These are the activations of a small neural network, seen along a few directions. Each row is one input.
In each table, some parts of the input vary, and every possible input appears once, in random order.
A made-up example of a description, with smaller parts first: one of 4 places along a line, together with either a single point or one of 11 places around a ring or (one of 3 separate values, together with one of 8 places around a ring).
Shared parts are said once, and a part with two or three values counts as separate values.

Other details of the inputs shift rows strongly along two fixed directions, in all tables alike. That doesn't count.

Rows:
r1: [ -9   6   2  -9 -10  22 -12  16 -18 -28  20  -3   4  10]
r2: [ 81 -10 -29  16  36  14  25  28  -9  57 -32   0  -1  -5]
r3: [-15 -17  14  -9  -8 -17  23 -84  25  14 -10  21 -56 -37]
r4: [ 70 -12 -10  55  53  -1   9   9  17  66   6  14   0  20]
r5: [-16 -13  52  -9  46 -36   3 -60   8  -8  -7 -13 -20 -32]
r6: [71  5  1 27 54  2  0 20 15 59 15 15 -2 13]
r7: [ 74  -6  11  21  54  20   6  27 -19  45   2  20   1  14]
r8: [-22  14  -3  -9 -14  20  -6  11 -20 -12  10  -1  18  17]
r9: [ 58   1  13  17  42  14  14  16 -17  71  -6  23  17  20]
r10: [ -8   0 -32 -31 -15   9   0  26   5 -22  -8  -6  -1  -9]
r11: [ -7   1 -24 -12 -27   8  -5  21   7 -26 -29  -5  -4   8]
r12: [-23   7  -7   1 -27  -1 -19   9   2   0  17  10  20   9]
r13: [ 70 -13 -12  55  55   0   8  11  15  62   5  14   0  21]
r14: [-22   1 -19  15 -14   5 -11   9  -4 -22  11   1  18   7]
r15: [-17 -33  36 -37  25 -29  21 -61  -1 -14 -57 -20 -18 -48]
r16: [-18  -2 -22  23 -12   4 -13   1  16 -25  21 -11   3  17]
r17: [ -7   6   5 -11 -11  22 -15  17 -15 -28  19  -1   4  11]
r18: [-18   5 -10  11 -23  -1 -19   1  24  -7  27  -3   5  19]
r19: [ -7   8  18 -21 -23  19 -17  19  -4 -12  25   5   7  12]
r20: [-36 -16  74 -30  20 -29  15 -67 -17  15 -21  -3  -3 -24]
r21: [-20 -16  47  -5  47 -35   8 -63   3 -10  -7 -19 -21 -32]
r22: [-23  13  -6  -6 -13  20  -3  10 -23 -13  11  -2  17  15]
r23: [-33 -29  43 -22  17 -48  27 -51  -1  -5 -50 -13 -44 -41]
r24: [ -5  16 -24  -6 -42  15   6  15  -3 -11 -17 -17  -1 -14]
r25: [-21   2 -16  14 -15   5 -13  10  -3 -21  10   5  20   6]
r26: [-36 -33  44   7  39 -41  18 -70 -12  -7 -25 -10  -7 -38]
r27: [ 57 -12  -3  42  47  -3  10  12  -4  65  -5  26  15   7]
r28: [ -9  17  -2  -3 -12   4 -20  10  20 -18  31  -5   3   9]
r29: [ -6   8  16 -19 -20  19 -17  19  -3 -17  24   5   8  11]
r30: [-19  15   6 -12 -24  18  -8  10 -13  -4  12   4  23  18]
r31: [ -9  17  -3  -2  -8   4 -21  10  17 -22  29  -6   4  10]
r32: [-18  13 -24   0 -35   9  12  27  -1 -13 -11  -5 -10 -15]
r33: [ -2   5 -31 -27 -45   1 -33 -17  -8   5  10  23 -23  24]
r34: [-10  16  -9   2  -3   7 -19   9  11 -28  27 -10   1  10]
r35: [-18   4 -13  14 -20   0 -18   0  26 -12  26  -4   6  18]
r36: [-21 -32  43  13  42 -42  11 -72  12  -1 -16 -14 -19 -26]
r37: [ 81 -10 -31   4  45   2  28  29  -2  49 -22  17   4   0]
r38: [ -4  21 -27 -13 -40   1  16  16  -3 -11  -2  -9   2 -16]
r39: [-22   3 -12  10 -19   3 -16   9   1 -14  13   7  22   7]
r40: [-10   5 -34 -26 -23   6   5  25  -2 -14  -3 -14  -3 -14]
r41: [ -7   4 -28 -18 -26  -7   4  22   7 -25 -13   2  -2   7]
r42: [-20  15   0 -10 -16  19  -8  11 -19 -12   9   3  20  16]
r43: [-23 -26  42 -18  12 -55  34 -59  -1  -7 -49 -10 -34 -37]
r44: [-17 -23  74 -23  35 -23   7 -57 -15  -8 -16  -6 -18 -29]
r45: [-17   3 -16  21 -16   2 -17   0  20 -21  21  -8   4  19]
r46: [ -6   7  15 -15 -19  20 -15  18  -6 -20  23   3   8  11]
r47: [ 64 -11 -24  13  45  -1  21  39   2  51 -32  16 -17   7]
r48: [-10  11 -21   8 -42  16   9  18  -2 -17 -23 -10  -3 -10]
r49: [-20  16   3 -10 -19  19  -9  10 -17  -9   9   2  20  19]
r50: [ -6   6  13 -15 -16  20 -17  18  -8 -23  21   3   8  12]
r51: [-10  19   1  -9 -16   2 -23  11  20 -10  33  -3   2  10]
r52: [-15 -23  28 -37  21 -44  34 -57  -7  -1 -35 -18 -17 -51]
r53: [ 61 -11  -6  47  53   0   9  14  -8  60  -9  24  13  10]
r54: [ -7   3 -20   1 -39   7  -1  19   3 -22 -28  -8 -12   8]
r55: [-23   6 -10   4 -24   0 -17   9   4  -6  15  11  21   7]
r56: [-19  -3 -25  25 -12   4  -9   0  12 -26  21 -14   3  15]
r57: [-10  15 -24   2 -41   2  18  18  -1 -17  -9  -3  -1 -11]
r58: [-20  14   4 -12 -20  18  -9  11 -15  -7  11   4  23  18]
r59: [ 64   4 -23  18  28   6  32  33  -8  62 -20   5 -13 -16]
r60: [ -9  19  -4   0  -7   5 -22  10  16 -24  27  -7   2  11]
Each input here is: either one of 2 separate values or (one of 3 separate values, together with one of 6 places around a ring) or (one of 5 places around a ring, together with one of 8 places along a line).
Q: A walk changes only the place on the line of 8. It starts at r56 and steps to r16. List the rest of the walk in order.
A: r36, r45, r13, r4, r35, r18
Q: Which other rows belong to the same alternative as r3? List them by row number.
A: r33
Q: Change only the place on the line of 8 in r17. List by row number the other rows that result.
A: r1, r7, r19, r29, r44, r46, r50

Rows:
r61: [-42  14  -5 -24 -50   9  -7   7  -4 -35   4  -5   5  -2]
r62: [-47   6  19  -7 -20   0 -28 -14   4 -32  28  -4  17  16]
r63: [ 34  20 -59  23 -24  32  -7  65   9  -1  15   3  13  28]
r64: [-41   5  17  -3 -16   5 -24 -16   1 -36  28  -6   7  13]
r65: [ -4 -14  45   9  41 -19  -1 -45   0  17  13   3  -3 -11]
r66: [ 44  18 -62  14 -17  40  -4  79  -7   7   6  11  20  33]
r67: [ 48  28 -52  13 -25  45  -7  80  -4  16  18  14  15  34]
r68: [-43  10 -23 -23 -55  -5 -13  -6  14 -37   9  -1 -10   1]
r69: [61 -4  8 35 54 10 -5 20 -2 51 12 17 12 30]
r70: [-39  12  -7 -19 -48   6  -7   8  -5 -37   2  -6   6  -3]
r71: [ 43  19 -58  15 -21  41  -2  79  -7   8   9  12  18  34]
r72: [-40   7  -6 -23 -40   5  -6  10  -4 -42  -4 -11   2  -5]
r73: [-46   6  19 -10 -18  -1 -28 -12   6 -32  30  -4  18  14]
r74: [ 48  17 -67  11 -15  41  -7  78  -9   7   6  10  20  34]
r75: [  3 -21  17 -12  29 -21  18 -32 -15  12 -36  -3  -7 -25]
r76: [ 68  -5 -20  37  46   2  22  30   1  51 -15   4  -1   3]
r77: [  5 -19  20   1  28 -23  19 -33   4   9 -27  -8 -19 -26]
r78: [-41   5 -13 -22 -42   4  -5   6  -7 -39  -4  -7   8  -2]
r79: [-37  10  -4 -23 -42   6  -5   8  -5 -42  -1 -10   1  -5]
r80: [ 25  17 -21  20  -1  29 -26  50   6   5  38  11  26  44]
r81: [-37  15  -4 -24 -48   8  -9   6  -4 -31   6  -5   4  -3]
r82: [ 29  20 -26  26   0  32 -22  46   5   6  46  13  20  37]
r83: [ -4 -15  18  10  30 -29  24 -31   0  15 -25 -11  -7 -29]
r84: [  9 -11  31 -22  27 -16  19 -32  -8  17 -22  -5 -18 -24]
r85: [ -3 -13  46   5  42 -21  -1 -42   2  17  11   2   0 -13]
r86: [ 38  20 -63  16 -28  32 -12  63  13   6  16  12   3  32]
r87: [  0 -16  19   6  34 -29  22 -26   2   8 -27 -15 -12 -30]
r88: [  2 -17  21   6  32 -25  21 -30   4   8 -28 -11 -15 -28]
r89: [60 -4  8 39 52 12 -4 16 -5 50 13 18  9 30]
r90: [ -3 -16  19   9  28 -25  22 -35   2  14 -26  -7 -10 -27]
r91: [-41   7 -12 -21 -45   6  -4   8  -6 -38  -2  -6   7  -2]
r92: [60 -2  4 39 52 13 -1 14 -3 49 21 18  5 22]
r93: [ 84   1 -17  27  39  21  21  45 -10  64 -13  20   0  14]
r94: [ -3 -15  19   9  29 -28  23 -33   0  15 -25 -11  -9 -28]
r95: [ 88   4 -18  22  39  22  18  43  -9  66  -8  20  -1  14]
r96: [-40   4 -14 -17 -44   1 -11  -2  11 -47   1 -14  -6  -5]
r97: [ 28  18 -22  19   0  28 -25  50   7   6  42  12  25  39]
r98: [  3 -18  17  -2  20 -26  16 -41   6  20 -25   3 -24 -23]
r99: [ 80  -5 -27  25  38   1  15  25   7  62 -11  22 -18  11]
r100: [-45   5  19  -2 -20   3 -28 -17   1 -31  28  -3  14  17]
r101: [-38   4 -12 -25 -37   5  -4   9  -6 -43  -7 -11   3  -4]
r102: [-43   9  -8 -20 -45   5  -7   9  -5 -36  -2  -7   7  -3]
r103: [  1 -17  19   7  25 -25  21 -37   2  14 -26  -6 -12 -26]
r104: [  4 -18  16  -4  19 -28  15 -42   6  22 -23   4 -26 -20]
r105: [ -5 -15  45  13  40 -17  -1 -48  -3  17  11   4  -4  -8]
r106: [-35  13  -3 -35 -40   9  -8   3  -1 -36   5 -11  -2  -6]
r107: [  8 -19  17  -7  23 -27  14 -37   7  15 -24  -1 -30 -22]
r108: [-45   6  16   0 -20   5 -26 -18   0 -31  32  -3  12  16]
r109: [-35  16  -7 -34 -45   9  -8   2  -2 -31  10  -7   3  -2]
r110: [-40   5 -16 -19 -46   1 -12  -2  13 -46   3 -12  -8  -4]
r111: [-45   5 -15 -14 -49   0 -10  -7  10 -42   3 -10  -2  -4]
r112: [-36  15  -5 -32 -46   9 -10   2  -2 -30   9  -7   3  -3]
r113: [  1 -18  19   5  25 -24  20 -38   3  16 -26  -4 -15 -25]
r114: [  3 -20  18   0  21 -24  16 -41   5  18 -25   0 -20 -23]
r115: [  1 -14  46   2  45 -21   0 -39   2  12   8  -1  -4 -14]
r116: [ -3 -15  48   3  42 -23  -3 -40   2  17   8   2   3  -9]
r117: [  5 -10  33 -14  21 -17  19 -34  -9  23 -22   1 -14 -25]
r118: [  1 -20  22  -8  27 -21  21 -30 -14  14 -35  -1  -7 -24]
Q: The inputs of r92 and r105 match in every part but one. If r82 is changed in the same way as r92 into r105, which row does it become?
A: r65
Q: The inputs of r95 and r117 match in every part but one. If r80 is changed in the same way as r95 into r117, which row does it become?
A: r73
Q: What is each input in this table made of?
A: one of 2 separate values, together with either one of 8 places around a ring or one of 10 places along a line or one of 11 places along a line
Q: Change only the choice among 2 separate values in r104. List by row number the other rows that result.
A: r107

Rows:
r119: [-42  16  -8  -3 -35  18 -27   7  -1 -46  35  -1  24  24]
r120: [-50   2 -29 -21 -70  27  -1  18 -15 -47  -8  -5  20  -7]
r121: [ 85  -4 -31  58  46  -1  16  14  14  61  -9  15 -18  -5]
r122: [-23 -15  18 -33  25 -19  25 -34 -23   5 -30  -5 -11 -39]
r123: [ 47  27 -79  37 -23  30   1  74  31  27  30  15  23  35]
r124: [-20 -13  49   0  35 -21   3 -50  -7  -3  -2   1   0  -9]
r125: [-44  13  -8  -8 -39  17 -23   2   0 -50  34  -1  27  25]
r126: [-46  20   1  -7 -40  18 -32  14   2 -40  38  -6  16  20]
r127: [-19 -12  50   1  34 -19   1 -46  -6   2  -2   1  -3  -8]
r128: [ 85 -15 -28  34  48   0  17  15   5  64 -15  12 -28  30]
r129: [ -5 -28  21  -8  30 -15  23 -32  -6 -18 -34 -20 -29 -24]
r130: [-11  -8  21 -10  25 -30  32 -30   8   8 -30 -26   2 -31]
r131: [-31  26  -9 -47 -57  10 -12  26 -15 -49  10 -18  10  -3]
r132: [-41  -3 -23 -27 -29  -2 -48  19  23 -66  27  -8  23  13]
r133: [-15 -13  51   2  27 -18  -3 -42   1  15   8  -7  -7 -15]
r134: [  3 -11  44 -34  15  -9  18 -25  -1  -1 -38  -7 -25 -31]
r135: [-44  17 -16 -11 -53   1  -8  37  -6 -44 -15 -17  16   7]
r136: [74 -1 10 43 64 13  4 21 -8 66  8 24  7 24]
r137: [ 66 -16 -21  51  44 -10  28  38  -6  68 -26  31  -6   9]
r138: [ 48  26 -38  37  -8  47 -24  73   2  28  46  16  27  51]
r139: [-31  23 -18 -34 -70  23 -19  19  23 -40  20   7 -17  10]
r140: [-13 -14  46   5  28 -19  -2 -43   3  15  11  -9  -6 -18]
r141: [-14  -6  13 -30  14 -31   6 -51  -6  21 -23   2 -23 -20]
r142: [ -9 -13  36 -29   6 -33  19 -45  -5  -1  -3   6 -26 -39]
r143: [ 56  27 -74  44 -10  43  -1  81   1   6  11  -3  14  20]
r144: [ -9 -22  21 -10  -8 -22   9 -58  -7  20 -43   5 -11 -19]
Q: What is each input in this table made of?
A: either a single point or one of 9 places along a line or (one of 2 separate values, together with one of 8 places around a ring)
Q: A walk changes only the place on the ring of 8. It starts at r122 and steps to r131. List the rest of the walk in order.
A: r134, r129, r143, r130, r135, r120
Q: Which other rows belong to the same alternative as r125? List them by row number.
A: r119, r124, r126, r127, r133, r136, r138, r140

Rows:
r145: [  9  19 -62  13 -49  31 -26  54  20 -25  25   3  13  37]
r146: [ 63  -2 -37  33  39  11  14  37  -7  47  -4  10  13  18]
r147: [-21  -4  51  29  32 -22 -14 -56  14  18  42   6   7   0]
r148: [  1  34 -51  -4 -54  37 -16  67  -5  -8  20   3  34  31]
r149: [-73   7  -8 -28 -57  -3 -13   2  -4 -62   5 -14  19 -10]
r150: [ -5  -3  38 -10  13 -10  21 -24 -10   9 -20 -11  -8 -24]
r151: [ -3 -11  19 -25  12 -16  11 -36 -12  15 -17   8 -12 -22]
r152: [ 75   4 -27  31  34  18  10  40  10  43   2   6  -2   8]
r153: [ -6 -11  21   4  27 -15  16 -28  -5  -4 -15 -17 -14 -24]
r154: [  2  -7  29 -19  11  -9  15 -34 -10   7 -12   2 -22 -24]
r155: [-68  21  -5 -39 -66   1 -19   4  15 -70  19 -20  -9  -9]
r156: [ -8 -16  67  -9  53  -8 -24 -33 -12  -5  20   1  11  13]
r157: [-10 -19  15  10  23 -21   9 -37  -2  -2 -23  -7 -14 -11]
r158: [ 60   3 -17  31  19  21  11  34  -7  55 -12  17   7  25]
r159: [ -2 -17  21  -6  12 -28   6 -32   9   7 -20   1 -26 -12]
r160: [ 69   4 -31  16  30   5  10  44   5  56  -2  21   2  17]
r161: [ -4 -19  22 -12   8 -11   7 -41  -7  12 -18   8 -24 -12]
r162: [-70  12   1 -23 -58   6 -10   5  -2 -72  10 -19   8 -13]
r163: [  5  25 -69  -1 -46  31 -20  63  17 -23  29   1  26  29]
r164: [-12 -20  24   8  17 -19  12 -29  -7   2 -28   3  -8 -16]
Q: What is each input in this table made of?
A: either one of 2 separate values or (one of 3 separate values, together with one of 6 places around a ring)
Q: Change only the choice among 3 separate values in r159. List by row number the other rows that result.
A: r155, r160

Rows:
r165: [ 28  -8  53   6  54  -4   0 -24 -14  43  12  14   5   3]
r166: [ 29 -16  21  12  47 -13  22 -11 -10  31 -24  -1  -4 -16]
r167: [ 31  27 -59  22 -30  36 -13  67  11   4  29   8  15  33]
r168: [ 34 -16  17   4  42 -14  17 -17  -4  35 -22   6 -15 -12]
r169: [-58   2   7 -24 -40 -11  -8 -26   4 -41   0 -11  -4 -13]
r170: [ 29 -17  17  11  40 -13  21 -18 -10  38 -26   7  -7 -12]
r171: [-56   3   6 -22 -41 -11  -8 -28   7 -39   2 -10  -7 -12]
r172: [-53  -1  14 -34 -30  -8  -7 -20  -3 -49  -6 -16  -3 -14]
r173: [ 28 -17  19  10  41 -12  21 -16 -14  37 -28   6  -4 -12]
r174: [ 31  25 -56  20 -25  39 -10  74   1   1  22   6  23  33]
r175: [ 29 -16  16  11  38 -15  20 -20  -6  40 -24   8  -9 -12]
r176: [-58   4   8 -23 -34 -10  -6 -19   5 -50   2 -19  -1 -17]
r177: [ 35  21 -53  10 -24  38 -13  69   0   3  18  11  16  36]
r178: [-51   1   8 -31 -35 -10 -10 -24   7 -44   1 -12 -10 -13]
r179: [ 31  26 -59  21 -29  37 -12  70   8   3  27   7  18  33]
r180: [-50   2   7 -29 -36 -11 -10 -26  10 -42   4 -11 -13 -13]
r181: [ 22 -20  32  37  63 -18  -5 -32   9  31  13   7   1   8]
Q: What is each input in this table made of?
A: either one of 2 separate values or (one of 3 separate values, together with one of 5 places along a line)
Q: Change only the place on the line of 5 in r180. List by row number the other rows that result.
A: r168, r172, r177, r178
